These are the activations of a small neural network, seen along a few directions. Each row is one input.
Each table varies a few parts of the input and shows all the possible inputs, shuffled.
A made-up example of a description, with smaller parts first: one of 6 places along a line, together with either a single point or one of 9 places around a ring or (one of 3 separate values, together with one of 5 places around a ring).
Shared parts are said once, and a part with two or three values counts as separate values.

Other details of the inputs vary at random and push rows far along two fixed directions, the same in every table; ignore that.

Table:
row 1: [ 15   4  -7 -21   3 -10  -8 -11 -13   9 -14  31 -18  27  -4]
row 2: [  0 -17   5 -12 -28   0 -14 -42 -42 -73  52 -25 -70 -41  40]
row 3: [ 51  38  28 -15  -6 -21  22 -17 -14  23  25  27  -4  17 -14]
row 4: [-67 -20 -26  -2  13  73   3  26   3   6 -26 -24  59  21  21]
row 5: [ 48  -1  27 -12  54 -41  29  -1   6  27 -29  12  87  49 -17]
row 6: [ 23  10   3  12   4 -16  18  -7  19  22  10   2 -13  -5 -16]
row 7: [-43   2  -3  10 -27  50 -21  23   2   3   9 -25  -5 -32  17]
row 8: [-40  26 -12  -4 -38 -14 -43  -6 -21 -30   2 -25 -55 -19   1]
row 9: [ -8  23 -21  -2  -7 -48  -8 -16   4 -17   4  -9 -47  -3 -15]
row 10: [-51 -33 -30  -6  14  32 -23  36  14  -5 -14   1  29   2  16]
row 11: [-31 -30 -25 -16  20  40 -22  33  12  -4 -32   4  32  -6  34]
row 12: [ 64  31  37 -16   3 -32   8 -10  -7  18   9  20   1  -5  -3]
row 13: [-22  13  -4 -10 -13  23 -12  23   2  -3  36  -7   4 -28  20]
row 14: [-31  25 -27 -45 -12  25 -21  -3 -22 -19  18  -7 -27  -8  35]
row 15: [ 17  -6  16  -4  47 -37  25   8   9  22  -9   5  82  51 -28]
row 16: [11 12 -9  2  1 20 30 -5 14 23  6  7 -6  5 -2]
row 17: [ -7  15 -12  21 -17 -16   8   6  18  -3  19  -4 -25 -19 -15]
row 18: [ 33  21  41  39 -15 -48  14  -6   0  21  -1   5  12  21 -54]
row 19: [-15   7 -17 -14 -30  47 -20  15  -7   1  15  23 -43 -24  26]
row 20: [ 54   3  48  19  15 -12  25  -3   6  40 -29   8  49  22 -26]
row 21: [ 23  24  11 -24  -6 -17 -28 -23 -22   1 -28  -8 -33  -6   9]
row 22: [-18 -88  31  66  34  38  50 -11   2  -8 -27 -34  96  31 -13]
row 23: [ 25   5  -8 -16  28 -20   7 -16  10   8 -28  -2  -1   8   4]
row 24: [ -8  31  -6 -18 -16 -49 -21  -5 -16 -26  22  -4 -26  -1  -7]
row 25: [  5  16 -14 -14 -13  23  -8   0   9   0   5  -7 -46 -46  32]
row 26: [-48  -7  -8  23   0  25  12  51  24  -5  25 -10  72  -4   2]
row 27: [ 16 -33  14  16  30  26  18  36  28  31 -29  27  72  10   0]
row 28: [ 23  31 -16 -27   3 -24   6 -38 -10   6  -4   6 -55  14  -3]
row 29: [-47 -88 -20  25  -2  63  -7   4  -2 -57   8  -8   2 -28  33]
row 30: [ 42  14  25  23 -19 -59  -1  -1   2  10   9  38 -21   8 -45]
row 31: [-41 -11 -21  -2 -26  46 -33  34   8  -7  18   7 -26 -41  27]
row 32: [ 17  31  13 -17 -18 -39 -32 -32 -28  -1  -8 -10 -59   0 -15]
row 33: [ 21  24 -11 -19   5 -46  -8 -33  -2   0   0  -4 -55   1 -11]
row 34: [ 51  23  40  13  -5 -12  29 -20 -11  41  -8  19   9  33 -37]
row 35: [-31 -78 -24  37  27  45  40 -13  13 -40   4 -40  13 -18  21]
row 36: [-33 -16 -19   9   1 -14 -16  25  11 -14 -10   9  15  12 -12]
Each input here is: one of 4 separate values, together with either a single point or (one of 2 separate values, together with one of 4 places along a line).
Q: Which other rows does row 4 become when the choice among 2 separate values takes its other values? List them by row number.
A: row 34
Q: Which other rows does row 19 become when the place on the line of 4 takes its other values? List them by row number.
A: row 27, row 30, row 31
Q: Which other rows agree with row 28 in the choice among 4 separate values? List them by row number.
A: row 6, row 9, row 16, row 17, row 23, row 25, row 33, row 35
Q: Which other rows does row 11 become when the choice among 4 separate values takes its other values? List them by row number.
A: row 5, row 21, row 23
